Each row below holds a small network's activations on one input, seen along a few directions.
In each table, some parts of the input vary, and every possible input appears once, in random order.
A made-up example of a description, with smaller parts first: one of 4 places along a line, together with either a single point or one of 9 places around a ring or (one of 2 separate values, together with one of 5 places around a ring).
Shared parts are said once, and a part with two or three values counts as separate values.
In the rows, zero is written as 128.

A family of inputs:
row 1: [ 80  95 120 149 117  91 134 135 130 150  82  73]
row 2: [ 67  76  74 120  65 193 117  91 115 161 164 100]
row 3: [103 150 137 134 157  94 124 124 150 186  66 128]
row 4: [138 103 116 130 106  84  99 163 150  65 145  99]
row 5: [122 110 137  85  57 160  95 118  90  86 204 154]
row 6: [184 147 147 122 183  98 144 161 111 144 179 223]
row 7: [129 144 135 115 172 144 134 127 165 200  83 159]
row 8: [195 176 150 143 136 119 187 105  75  40 136  73]
row 9: [146 183 155 130 153  85  99 168 126 107 129 170]
row 10: [ 56  97 115 151  68 147 120 107 128 149 104  91]
row 11: [129 123 134 141 158 153 219  73 107 119  80  22]
row 12: [173 106  84 141 185 161 109 131 150 191 105 173]
row 13: [177 169 139 108 160 136 112 166 163 125 147 195]
row 14: [ 91 113 150 122  74 127  98 124 130  69 168 132]
The inputs of row 4 and row 1 match in every part but one. If row 14 is changed in the same way as row 4 into row 1, which row does it become? -> row 10
Describe the family of inputs behind these rows. -> one of 2 separate values, together with either a single point or one of 6 places along a line

A family of inputs:
row 15: [178 175 141 129 191 103 185 128 127  84 136 116]
row 16: [135 128 128 126 184 129 116 143 152 218  83 180]
row 17: [ 78  86 104 118  75 166  87 119 126 176 122 144]
row 18: [184 162 128 141 204 127 173 130 129 123  78 112]
row 19: [100 119 113 156 131 172 145 106 104 160  52  56]
row 20: [131 129 133 127  84 132 147  96  88  46 188  84]
row 21: [118 124 137 101  80 126  95 121 127 102 220 180]
row 22: [147 142 126 143 189 139 170 116 123 161  52  81]
row 23: [172 153 133 122 204 118 122 158 169 182 115 206]
row 24: [ 85 105 123 131  86  66  58 173 174 136 121 137]
row 25: [166 146 148 124 139 110 170 120 102  37 176 114]
row 26: [168 164 145 113 186  95 131 154 160 141 169 215]
row 27: [111 109 125 129  62 156 145 101  88  86 144  65]
row 28: [ 87 109 113 132 128 163  93 133 138 217  81 150]
row 29: [ 99 119 123 158  90  78 120 139 144  78  90  39]
row 30: [ 92  98 106 142  84 173 142  95 100 122  96  47]
row 31: [ 99  96 124 108  49 149  87 124 109 140 169 168]
row 32: [154 140 154 102 138 103 118 146 144  96 212 211]
The inputs of row 20 and row 21 match in every part but one. If row 19 is changed in the same way as row 20 into row 21, which row does it become? -> row 28
Describe the family of inputs behind these rows. -> one of 2 separate values, together with either a single point or one of 8 places around a ring
Which other rows does row 25 become when the choice among 2 separate values takes its other values? List them by row number. -> row 32

A family of inputs:
row 33: [102 120 132 126  65  98 101 128 127  66 186 103]
row 34: [ 78 105 113 150  83 128 116 109 121 113  92  30]
row 35: [ 82  90 103 140  71 134 114 123 121 117  73  41]
row 36: [171 149 132 145 174 122 180 125 113 129  67  79]
row 37: [152 138 131 102 155 124 102 144 163 157 173 222]
row 38: [104 101 114 135  92 183 138 101  97 143  86  74]
row 39: [143 150 113 150 194 155 148 126 139 137  80 105]
row 40: [134 136 114 135 180 143 116 136 155 213  75 160]
row 41: [130 145 123 133 186 130 121 150 156 212  68 158]
row 42: [100  85 102 148  76 144 124 124 115 124  62  58]
row 43: [130 104 122 122  59 133 114 134 103  89 154 140]
row 44: [ 69 110 115 147  90 134 130 100 116 111 104  29]
row 45: [130 115 129 110  74 152 124 113  99  97 181 148]
row 46: [169 158 137 116 177 102 143 138 152  90 175 181]
row 47: [167 157 136 120 175 123 130 140 145  85 182 179]
row 48: [155 146 160 105 183  79 110 165 163 156 161 234]
row 49: [133 143 129 138 194 117 125 155 157 217  70 162]
row 50: [105  91 110 144  76 164 130 118 104 135  66  69]
row 51: [112 129 139 115  80 138 132 102 101  87 204 130]
row 52: [ 93 129 139 123  70 107 117 119 125  65 200 105]
row 53: [ 97 104 119 134  97 184 145  94  89 143  99  68]
row 54: [192 159 151 115 157  93 163 138 122  77 170 151]
row 55: [125 113 130 109  82 151 131 106  86  97 193 142]
row 56: [109 110 126 122  50 108  94 138 125  71 166 116]
row 57: [155 145 148 109 168 101 107 162 162 155 166 226]
row 58: [100 126 138 117  75 117 127 107 104  73 205 109]
row 59: [170 152 133 142 192 122 173 131 128 145  63 102]
row 60: [154 139 137 105 163 112 103 148 162 156 174 229]
row 61: [ 85 111 119 139 101 167 144  88  94 134 105  53]
row 62: [131 133 110 133 173 156 116 134 159 212  75 153]
row 63: [148 151 118 148 195 135 160 126 141 144  69 109]
row 64: [194 157 155 114 175  93 154 143 135  93 167 176]
row 65: [154 144 151 108 175  87 111 166 165 158 171 228]
row 66: [ 76 115 126 146  90 150 139  90 102 118 113  36]
row 67: [133 147 136 132 202 107 123 152 152 214  60 169]
row 68: [127 102 118 129  56 115 102 136 112  78 153 132]
The inputs of row 33 and row 34 match in every part but one. If row 57 is changed in the same way as row 33 into row 34, which row does it become? -> row 41
Describe the family of inputs behind these rows. -> one of 2 separate values, together with either one of 4 places along a line or one of 5 places along a line or one of 9 places around a ring
Which other rows does row 59 become when the place on the line of 4 takes its other values? List them by row number. -> row 36, row 39, row 63
A walk changes only the place on the line of 4. It starts at row 54 and steps to row 64. List the rest of the walk in order. -> row 46, row 47

A family of inputs:
row 69: [160 157 141 114 175  85 136 153 160 154 126 178]
row 70: [143 158 147 117 176 130 120 131 155 178 143 183]
row 71: [112 130 122 139 113 139 154  99 111  93 137  51]
row 72: [ 90 114 114 144  88 131 109 125 131 120 106  83]
row 73: [120 119 145 101  55 102 104 126 115  50 247 164]
row 74: [ 83 122 118 153  95 124 110 129 132 116 112  69]
row 75: [114 104 123 130  93 150 132 124  88 133 105 111]
row 76: [138 119 112 125  92 164 144 108  92 121 121 101]
row 77: [176 147 143 123 184  88 138 166 160 138 125 175]
row 78: [ 86 124 132 150 105 131 133 120 101 101 114  67]
row 79: [171 141 124 117 181 121 118 152 152 123 125 182]
row 80: [132 147 136 120 172 139 125 135 156 175 145 190]
row 81: [179 143 138 123 182  99 133 160 156 124 125 176]
row 82: [118 132 117 136  99 152 146 100 104  93 125  71]
row 83: [147 158 142 115 184 101 125 139 145 172 134 177]
row 84: [153 138 128 129 175 124 128 137 139 143 135 190]
row 85: [111  93 108 126  87 139 113 127 123 151 107 108]
row 86: [133 117 122 129 100 151 148  98 106 109 124  81]
row 87: [143 137 128 114 176 142 125 138 157 156 140 191]
row 88: [107 109 117 142  82 135 105 128 127 132 101 100]
row 89: [109 102 130 133  98 138 132 112 102 121 106  92]
row 90: [ 93 107 128 135 105 133 137 110 105 109 112  75]
Describe the family of inputs behind these rows. -> either a single point or one of 9 places around a ring or (one of 3 separate values, together with one of 4 places along a line)
List by row number the other inputs of the same sort as row 80. -> row 69, row 70, row 77, row 79, row 81, row 83, row 84, row 87

A family of inputs:
row 91: [108 110 123 135 166 164 125 114 131 188  90 127]
row 92: [141 116 125 147 128 185 182  96  73  99  80  63]
row 93: [100 152 140 164 163  50 141 155 177  83  82  42]
row 94: [108 142 136 136 188 158 160 103 112 161 110 117]
row 95: [ 70 100 115 138  58 176 102  97 101 111 116  75]
row 96: [106  92 125 113  54  93  75 140 138 147 175 179]
row 97: [168 182 162 107 207  96 145 144 160 156 181 191]
row 98: [ 94 129 120 122  67 141 126 111 113  59 201  87]
row 99: [153 179 135 136 214 144 155 125 145 159 125 173]
row 100: [161 125 128 133 183 164 186 109  87 135  82 111]
row 101: [ 94  89  96 137  88 183 119 114 118 186  61  87]
row 102: [144 167 148 118 161 103 125 142 148  84 210 196]
row 103: [155 146 150 107 188 109 104 158 176 173 149 212]
row 104: [139 122 123 121 111 104  69 171 159 150 156 230]
row 105: [ 81  76 115 124  23 131  77 137 116 140 156 121]
row 106: [144 136 119 128 174 137 117 146 144 236  79 198]
row 107: [129 100 132 125  61 166 176  92  74  68 117  37]
row 108: [ 72  85 129 122  52 145  93 123 119  92 177 107]
row 109: [220 158 131 105 144 100 145 145 131  62 185 179]
row 110: [ 72 128 129 122  74 164 151  79  86  95 140  47]
row 111: [102 142 107 164 152  70  97 160 175  99  51  67]
row 112: [160 153 120 137 194 143 122 129 155 195 111 178]
row 113: [102 122 100 170 128  62  87 175 171 143  30  83]
row 114: [106 104 101 125 147 165 119 127 122 221  57 143]
row 115: [224 165 153 104 203 100 172 148 134 129 153 184]
row 116: [162 136 111 106 163 115 100 172 181 201 120 221]
row 117: [179 129 139  99  91  98 152 119 104  43 189 137]
row 118: [ 64  70 112 126  26 167 104 115 112 156  97  76]
row 119: [100 114 139 116  93 102  90 118 122 105 194 168]
row 120: [140 131 150 111 134  97  83 153 164 125 191 208]
row 121: [210 170 119 125 209 148 180 126 117 138  95 162]
row 122: [147 106 133 121  63 132 158 114  77  45 178  78]
row 123: [ 86 109 131 145 118 174 123  92  94 166  88  82]
row 124: [159 152 126 156 159  56 159 157 138  56  45  40]
row 125: [ 87 124 145 142 126 171 164  88 103 135 114  58]
row 126: [121 146 139 120 102  98 125 111 130  70 227 145]
Describe the family of inputs behind these rows. -> one of 4 places along a line, together with either a single point or one of 8 places around a ring
The inputs of row 104 and row 102 match in every part but the place on the line of 4. If row 96 is changed in the same way as row 104 into row 102, which row does it become? -> row 126
Which other rows does row 121 become when the place on the ring of 8 takes its other values? List them by row number. -> row 92, row 100, row 107, row 109, row 115, row 117, row 122
List by row number the other rows that have the place on the line of 4 in common with row 112. -> row 91, row 95, row 103, row 108, row 111, row 119, row 120, row 123
